Each row has a name. Each question is about the rows just above it.

Columns, left to right: fumu Timen Susu Gabi geg Kodo zot nozev Muvum bekik
[121 113 132 114 145 143 143  98 136 113] : F
[132 146 203 165 168 151 118 138 149 171] : V
[137 132 130 161 128 146 106 137 131 144] : A
[171 162 207 178 164 151 121 136 145 146] : K
[171 162 207 178 164 151 121 136 139 133] : W
[166 123 122 145 127 138 122 100 136 128] : Q
[162 139 158 158 180 146 127 116 139 172] : N
Shared by Q and V:	[138]
The one value in Q and W:	[136]
Repeated in A:	[137]

Columns, left to right: ref gem Nive reto subof Rozu
[137 113 130 154 164  91] : P
[153 107 113 123 157  82] : Z
[121 128  98  36  95  67] : D
[137 140 130 154 164  91] : E
[114 124  85 137 167 119] : S
Which column holds this, read top down? [ 95 164]	subof
[164 167] is in which column, read top down?	subof

Columns, left to right: Kefiz momi keti viluz dum Doz taz
[131 178 131 178 131 131 178]  kib
[132 118 132 141 108 143 129]  guma
[177 164 130 163  81 124 154]  Zevut
Count of [133] in guma:	0
Whose row is [177 164 130 163  81 124 154]?	Zevut
Which column holds this, read top down? [143 124]	Doz
[108  81] is in which column, read top down?	dum
Times [131] occurs in kib:	4
Times [178] occurs in kib:	3

Columns, left to right: gepe Lofik Gesat kege bine sib viv mif sot
[136 108 107 103  97 128  75  89 147] : fela
[ 58 215  89  93  74  87  76 158  75] : Faf
[130 144 129  76  63  68  75 134 107] : zus
Which column holds this, read top down? [ 75 107]	sot
Whose row is [ 58 215  89  93  74  87  76 158  75]?	Faf
Which column holds [158 134] top down?	mif
Where do [130 144 129  76  63  68  75 134 107] appear?	zus

Columns, left to right: fita gor riz zek zadoz pima fusu bopo nas tari
[155 141 102  95 161 152 127 150 163  84] -> laru
[182  61 186 147 138 132  87 147 147  70] -> kizu
[167  88  81 203 100 117 111 110 167 179] -> zuful
[147 167] is in which column, read top down?	nas
Repeated in kizu:	[147]
[84 70] is in which column, read top down?	tari
Repeated in zuful:	[167]

Columns, left to right: sotot fabo Nifis Seb renup Sovu ter Muko zeri
[131 152 171 116 116  90 149 116 135] : nad
[131 157 150 123 144  90 149 116 135] : big
[131 157 171 149 144  91 149 116 171] : Sek
[131 136 135 123 144 131 135 131 135] : zimel
Times [131] occurs in zimel:	3
Whose row is [131 157 171 149 144  91 149 116 171]?	Sek
Count of [149] in Sek:	2
Which value appears more than once in nad?	[116]
Times [115] occurs in nad:	0

Columns, left to right: Lipov muzi lugar gugeb posuv pebit piba lal molu
[111 213 112 118 129 209  92 136  97]  zat
[108 119 129 119 133 130 170 140 116]  Git
[115 111  74  97 122 122 100 111 111]  lur
[124 158 106 128 115 153 106 154 153]  dif
[109 146 194 137 117 148 179 192 152]  Gat
[166 189 177 134 138 135 117 142  89]  fuma
[111 116  93  98  62 145 142 113  97]  gak
[162  78 144 126  96 150 147 120 116]  ralu
[ 95 163 151 107 105 133  74 117 122]  Tesu
The value that Git holds more than once:	[119]
Which column holds this, read top down? [189 116]	muzi
Which column holds [162  95] top down?	Lipov
Whose row is [111 116  93  98  62 145 142 113  97]?	gak
Count of [110] in lur:	0
How many times does dif hold [106]?	2

Columns, left to right: nek dogog Keper Mov Fesek Did nef gatus
[ 62  49  55  68 168 114 159  35] : Kolan
[103 147  61 139 155 106 156 131] : neleb
[121 149 149 149 155 127 145 149] : gad
[136  87 167  92 156 117 162 104] : nudom
[138 109  61 138 153  60 158 159] : pimu
[103 147  61 139 189 106 156 131] : fego
The value that pimu holds more than once:	[138]
Which column holds this, read top down? [ 68 139 149  92 138]	Mov
Which column holds [149 167] top down?	Keper
Which value appears more than once in gad?	[149]
Which value is in both neleb and gad?	[155]
Shared by neleb and nudom:	[156]

Columns, left to right: gelo Nikik met mok
[162 112 109 197] : Tidos
[96 96 80 69] : nefo
[155  69  97 161] : futed
[155 145 156 112] : gagi
Which column holds this, read top down? [155 155]	gelo
Count of [97] in futed:	1
Which value is in both Tidos and gagi?	[112]
Which value appears more than once in nefo?	[96]
Which value is in both gagi and Tidos?	[112]
Which column holds [109  80  97] top down?	met
Which value is in both gagi and futed?	[155]

